These are the activations of a small neural network, seen along a few directions. Each row is one input.
In each table, some parts of the input vary, and every possible input appears once, in random order.
Descriptions start from the smaller parts, as in this example, which fits no table here: ring(8) and (point or ring(9) or (values(3) and line(4))).
Shared parts are said once, and a part with two or three values counts as separate values.
In the rows, 128 means zero.

Other details of the inputs vary at random and push rows far along two fixed directions, the same in every table; ignore that.

Rows:
R1: [ 99 135 138 111 113 136 134 134 100  78 120  81 162]
R2: [122 139  96 175 108 136 127 151  86  82 119  79 143]
R3: [140 133  46 159 147  97  73 109 192 131 186 126  79]
R4: [164  91 167 118 128 151 149 124 151 181 110 180 122]
R5: [150 143 157 152 134 127 152 135 121 164 119 193 104]
R6: [114 141 101 136 154 101 125 111 138 143 142 172  92]
R7: [154 128 174  96 106 181 138 120 137 154  87 167 150]
R8: [126 139 141 123 128 103 128 127 164 198 136 217  79]
R9: [129 134 127 130 150 113 134 127 104  91 162  73 155]
R10: [150 127 168  93 144 128 136 114 158 164 131 189 107]
R11: [129 155 144 136 108 175 128 133 142 157  94 172 136]
R12: [156 127  89 118 169  73 102  93 178 126 204 121  92]
R13: [107 111 112 107 115 119 115 130 128 100 128  92 127]
R14: [118 143 134 116 108 120 123 135 159 182 113 202  92]
R15: [145 146 157 136  96 165 143 145 122 153  68 199 121]
R16: [168  87 147 114 141 120 127 120 176 190 123 186  93]
R17: [110 163 102 144 119 109 118 136 114  84 137 118 109]
R18: [148 110 115 152 147 136 137 121 144 189 110 196  97]
R19: [148 150 134 133 140 103 129 120 159 161 141 216  68]
R20: [116 130  59 158 171  74 112 114 139 120 179 123  89]
R21: [159 115 144 129 133 148 134 120 126 136 130 116 151]
R22: [ 86 126  85 108 130  81 102 124 124  64 164  55 121]
R23: [123 135 156  98 121 145 134 128 123 113 107 125 143]
R24: [118 124 161 157  81 177 155 163  88 168  61 139 163]
R25: [ 97 145  50 134 148  84  97 110 143  96 158 122  85]
R26: [172  99 169 116 137 155 143 126 153 182 104 181 121]
R27: [109 121  92 134 156  67 115 126 118  76 180  46 130]
R28: [109 171 134 146 136 131 125 125 122 128 147 136 129]
R29: [100 162  60 174 160  80 100 125 121  73 208  46 127]
R30: [146 113 141  80 137 106 111 110 196 173 125 209  77]
R31: [131  95 158 126 121 143 151 138 109 147 105 116 146]
R32: [121 117 124 109 113 139 124 128 132 103 118 108 139]
R33: [103 134 187 117 112 142 158 141  70 107  98 103 183]
R34: [136 115 157 124 138 122 152 125 127 136 134 134 136]
R35: [119 132 135 133 142 122 144 133  89  86 143  59 161]
R36: [136 107 118  96 124 115 107 119 173 140 122 152 101]
R37: [120 131  65 149 155  50 101 123 169 149 199 133  66]
R38: [127 105 141 134 105 162 142 141  98 104  99  82 173]
R39: [131 146 194  97 102 185 156 128  98 129  81 141 179]
R40: [105 133  39 143 141  94  92 113 148  98 151 115  88]
R41: [134 120 149 137 128 159 146 142  82 101 119  72 180]
R42: [151 137 140  99 148 111 120  98 164 146 162 166 107]
R43: [148 116 120 126 122 151 117 118 126 113 131  91 151]
R44: [137  99 148 123 112 151 134 137 120 136  91 114 148]
R45: [105 127 133 171 105 143 148 164  76 136 108  91 162]
R46: [117 136 134 115 112 157 125 139  93  77 112  68 174]
R47: [126 162 111 125 135 123  99 114 176 151 147 183  93]
R48: [ 84 149 134 148  80 158 143 167  71 111  79  86 174]
R49: [159 105  69 120 151  97  83 107 187 118 179 115  94]
R50: [135 106 191 111 126 139 169 131 117 175  99 169 135]
R51: [114  99 105 130 117 123 121 136 113  98 129  60 142]
R52: [113 148 149 116 133 132 140 129  89  85 139  83 169]
R53: [145 134 126 170 125 134 141 145 106 133 120 139 118]
R54: [131 145 177 168 112 192 156 147  89 163  85 140 173]
R55: [140 113 138 148 115 172 144 128 118 181  69 193 128]
R56: [132 122 154 103 112 164 130 134 123 119  92 126 148]
R57: [104 137 166 120 118 139 157 135  80  92 117  90 176]
R58: [108 146 128 109 124 136 123 131 101  70 135  70 164]
R59: [128 113 113  96 154  68 111 103 182 147 170 162  70]
R60: [129 111  81 134 136 117 101 129 126  75 154  45 137]
Each input here is: ring(6) and (values(4) or line(6)).
Q: Changing only the ring(6) part turns R30 into R36. The same change can be made to R22. Which row results?
A: R13
Q: A walk changes only the ring(6) part. It starts at R34 and steps to R4. List the rest of the walk in order.
A: R38, R32, R1, R57
Q: Change only the values(4) part in R6. List by row number the other rows that result.
A: R8, R19, R28
Q: Which other rows agree with R43 in the ring(6) part? List them by row number.
A: R2, R3, R24, R38, R44, R49, R51, R55, R60
